Nudo: [168  56 171  94 158 135 208 186 105 126]
Zovu: [138 114  81 128 138 121 101 153 137 131]
Nali: [ 79 164 145 116 210 130 128 175 123 188]
kele: [148 119 135 126 134 104 108 115 105 119]
Sugad: [122 134 121 124 138 114  80 128 150 133]
has: [128 138 121 101 153] | yes
find: [123 188] | Nali
diff Nali: [ 79 164 145 115 210 130 128 175 123 188] | 4, [116]
find: [138 114  80 128] | Sugad

koz: [120 111 103 145 133 177  77]
lupir: [171 160 124 140  78 134 155]
dava: [ 99 119 133 162 135 124  63]
Ralo: [149 163 124 120  69 100 146]
Bezok: [109 151 119 119  65 142 163]
Mepe: [ 85 102 138 137 153 153  80]
Ros: [115 119 115 115 161 115 113]
howmany Ros: [115] | 4
diff dava: [100 119 133 162 135 124  63] | 1, [99]

bog: [ 57  86 109 154 160 137  95  92  93 140]
gep: [116 101  99 136 166 124 115 124 185 172]
Vikov: [137 137  92 113 124 137 137  92  95  61]
find: [136 166 124 115 124] | gep
loc: [166] | gep, 5
loc: [101] | gep, 2
howmany Vikov: [137] | 4
find: [137  95  92  93 140] | bog
loc: [140] | bog, 10

bab: [ 99 129 139 172  53]
komib: [101 129 138 172  57]
Dapov: [ 98 129 141 172  49]
nem: [102 130 136 171  60]
deri: [101 129 138 172  55]
has: [ 98 129 141 172  49] | yes
has: [141 172] | yes
find: [101 129 138 172  57] | komib

guzu: [151 136 125  91 136 136  91 109  91 161 125 141 136  97 119 103 131 145
 119]
kel: [123 128  96 138 152 151 100 152 192 100 138 124  98 100 100 152 137 100
 152]
bera: [133 117 130 118 132 125 137 146 153 161 125 141 136  97 119 103 131 145
 119]
vizos: [125 109 114 125 138  91 151 136 116 117 110 104 124 142 162 135 148 145
 144]
vipu: [143 116 125 118  92 111 136 123 126 105 142 122 133 149 120 160 155 151
 120]
howmany guzu: [91] | 3
diff guzu: [151 136 125  91 136 136  91 109  92 161 125 141 136  97 119 103 131 145
 119] | 9, [91]
find: [151 136 125  91 136 136  91 109  91 161 125 141 136  97 119 103 131 145
 119] | guzu
has: [136 123 126] | yes
find: [151 136 125  91 136 136  91 109  91 161] | guzu
howmany kel: [152] | 4
find: [125 109 114 125 138  91 151 136] | vizos

valu: [120  85  85  67  85  85 153 131 131]
masu: [115  79 101  84  84  75 100 110  97]
dimo: [128  65 101  93  89  81 107 111 110]
Dipo: [147  46 105 100  94  95 122 125 119]
Lim: [110  90 102  74  85  76 120 116  82]
Tutil: [115  79 101  99  88  76 122 118  81]
roso: [ 84  71 102  89  89  78 107 111 106]
liku: [118  85 100  67  88  89 152 131  69]
Sepif: [124  69 103  90  87  80 103 108 106]
howmany valu: [85] | 4
has: [103 108] | yes
loc: [116] | Lim, 8
find: [124  69 103  90  87  80 103 108 106] | Sepif
diff roso: [ 84  71 102  89  88  78 107 111 106] | 5, [89]

nik: [116 124 143 101 133 201 133  95]
Nane: [197 129 143 101 210  91 129 172]
Ridof: [168 125  97 168  85  96 164 157]
vidid: [180 126  83 187  77  83 142 167]
find: [ 85  96 164 157] | Ridof
loc: [124] | nik, 2
diff vidid: [180 126  83 187  77  83 142 168] | 8, [167]
find: [197 129 143 101 210  91 129 172] | Nane

zupim: [177 147 111 131 164 163 114 149 113 101 122 100 144 138 131 150 169]
Big: [139 131 102 142 164 127 163 153 156 143 141 113 114 159 126 119 199]
gufol: [149 103 116 154 185 152 113 126 119 128 135  80 110 101 134 142 145]
nido: [117 134 108 152 111 124  66 135 109 116 124 171 128 127 157 159  96]
Lup: [ 89 145 149 118 133 130 135 119 138 154  79  91 129 180 111 134 148]
Zag: [139 107 153  82 114 101 100 142 141 150  99 101 163 117 115  80 137]
rubi: [149 132 162  78  76 118 142 157 144 152 115 108  97 179 130 127 134]
vonub: [120 129  93 116 153 184 168 163 136 130 131 103 101 110 110 137  94]
Fef: [140 129 164  64 122 137 103 169 138 124 113 127 137 162  92 106  99]
has: [134 142] | yes
howmany zupim: [100] | 1
has: [113 101] | yes
has: [100 144 138 130 150] | no
diff Lup: [ 89 145 149 118 133 130 136 119 138 154  79  91 129 180 111 134 148] | 7, [135]
find: [110 101] | gufol
find: [149 132 162  78  76 118 142 157 144 152 115 108  97 179 130 127 134] | rubi

Doku: [187 136 118 168 143 192 144 117 119 142  99 112 126 142 141 118 105 147
 106 122 146  95  98 118 118]
Nalob: [146 129 135 143 131 149 135 119 115 140 116 125 165 154 138 120 136 133
 128 134 116 120 127 115 126]
solot: [146 129 135 143 131 149 135 119 115 140 116 125 111 154 138 120 136 133
 128 134 116 120 127 122 126]
zibo: [ 95 166 139 155 140  72 119  90 125 159 109 139 165 122 131 143 109 104
 150 150 147 143 169 115 128]
dob: [130 162 130 144 125 127 117  95 126 129 123 107 157 134 123 123 111 101
 133 121 131 138 145 120 121]
nisaz: [130 162 130 140 125 127 117  95 126 129 123 107 157 134 123 123 111 101
 133 121 131 138 145 120 121]
find: [146 129 135 143 131 149 135 119 115 140 116 125 165 154 138 120 136 133
 128 134 116 120 127 115 126] | Nalob
has: [134 117] | no
diff Nalob: [146 129 135 143 131 148 135 119 115 140 116 125 165 154 138 120 136 133
 128 134 116 120 127 115 126] | 6, [149]
has: [143 168] | no

katid: [172 112 105 140 169 110 140 116 109  95 139 110 154 121 144 121  89 120
 118 131 166 130  96 134 121 127  95 151 117]
zadup: [170  98 103 130 165 111 152 120 111  90 133  87 155 131 145 119 105 128
 120 101 166 126 109 132 122 124  95 120 120]
Kor: [149  84  98 104 156 131 169 125 121  86 121  66 168 139 152 106 123 132
 118  58 157  98 121 119 121 118 108 101 123]
fite: [190 114 106 155 172  83 148 122 102  87 138  98 142 131 128 137  98 133
  90 117 177 158 115 139 126 125  82 114 118]
vafu: [140 113 111 123 206 108 137 108  88 102 137 146 164 102 121 110 107 129
  77 130 138 153 112 114 129 146 113 196 109]
metof: [210 106 106 129 148  96 170 129 111  69 138  56 128 156 162 127 120 147
 143  61 188 131 119 138 121 119  92  65 144]
Tid: [164 121 123  95 177 123 147 108  97  87 156 139 149 120 182  94 122 140
  91 116 151 123  88 113 116 155 131 183 144]
migi: [166 116 114 111 176 115 149 114 100  88 146 130 151 124 159 106 116 136
  93 108 156 129 102 116 120 141 123 171 132]
godaf: [171 104  99 153 169 107 137 117 112 101 135 100 158 120 131 128  77 113
 124 135 169 132  99 138 122 121  85 145 105]
Kat: [174  93 104 115 152 121 163 124 118  82 136  65 152 142 164 112 116 134
 136  69 168 108 107 128 118 122 112  89 134]
Poro: [188  87  98 121 139 107 183 135 122  68 126  46 144 163 157 123 128 143
 144  49 182 117 132 136 121 108  88  59 136]
diff godaf: [171 104  99 153 169 107 137 117 112 101 135 100 158 120 131 128  77 114
 124 135 169 132  99 138 122 121  85 145 105] | 18, [113]
has: [ 85 145] | yes
diff migi: [166 116 114 111 176 115 149 114 100  88 146 130 152 124 159 106 116 136
  93 108 156 129 102 116 120 141 123 171 132] | 13, [151]
diff godaf: [171 104  99 154 169 107 137 117 112 101 135 100 158 120 131 128  77 113
 124 135 169 132  99 138 122 121  85 145 105] | 4, [153]
find: [ 98 133] | fite
has: [182  49] | no
loc: [91] | Tid, 19

daka: [141 162 141 104 141 104 141  90]
Zagi: [141  94 122 159 124 109 133 126]
Kovev: [91 91 93 91 54 54 93 54]
howmany Kovev: [91] | 3
howmany daka: [141] | 4
has: [54 93] | yes
howmany Kovev: [93] | 2

Zegug: [148  84 188 109 170 104]
Belek: [209 209 113  82 204  83]
Norer: [148 143 147 109 142  75]
loc: [104] | Zegug, 6
diff Norer: [148 143 147 109 143  75] | 5, [142]
loc: [84] | Zegug, 2
howmany Belek: [82] | 1

suzav: [ 88  91 138 136]
tez: [ 97  67 139 159]
Neb: [ 88  94 137 134]
loc: [97] | tez, 1
has: [134 137  94] | no
find: [ 97  67 139] | tez
has: [159 139  67] | no
has: [ 88  94 137 134] | yes
has: [138 159] | no

pife: [189 131 189 134 107]
Guku: [164 166 108 188 128]
negu: [158 134 167 138 143]
sed: [132 108 166 128 188]
boku: [195 145 138 167  98]
Lumiv: [104 131 189 108 144]
rir: [125 159 144 122 185]
howmany pife: [108] | 0
find: [134 167] | negu
find: [167 138] | negu
loc: [107] | pife, 5
has: [166 108 188 128] | yes
loc: [158] | negu, 1
find: [108 166 128 188] | sed

Pas: [209  54 170 145  99]
norig: [114 125 127 105 166]
gimil: [110  66 109 136  58]
Bebur: [186  66 161 111  91]
sular: [148  58 161  95 133]
rupub: [135 128 149 106 153]
diff rupub: [135 128 149 107 153] | 4, [106]
find: [186  66] | Bebur
loc: [111] | Bebur, 4

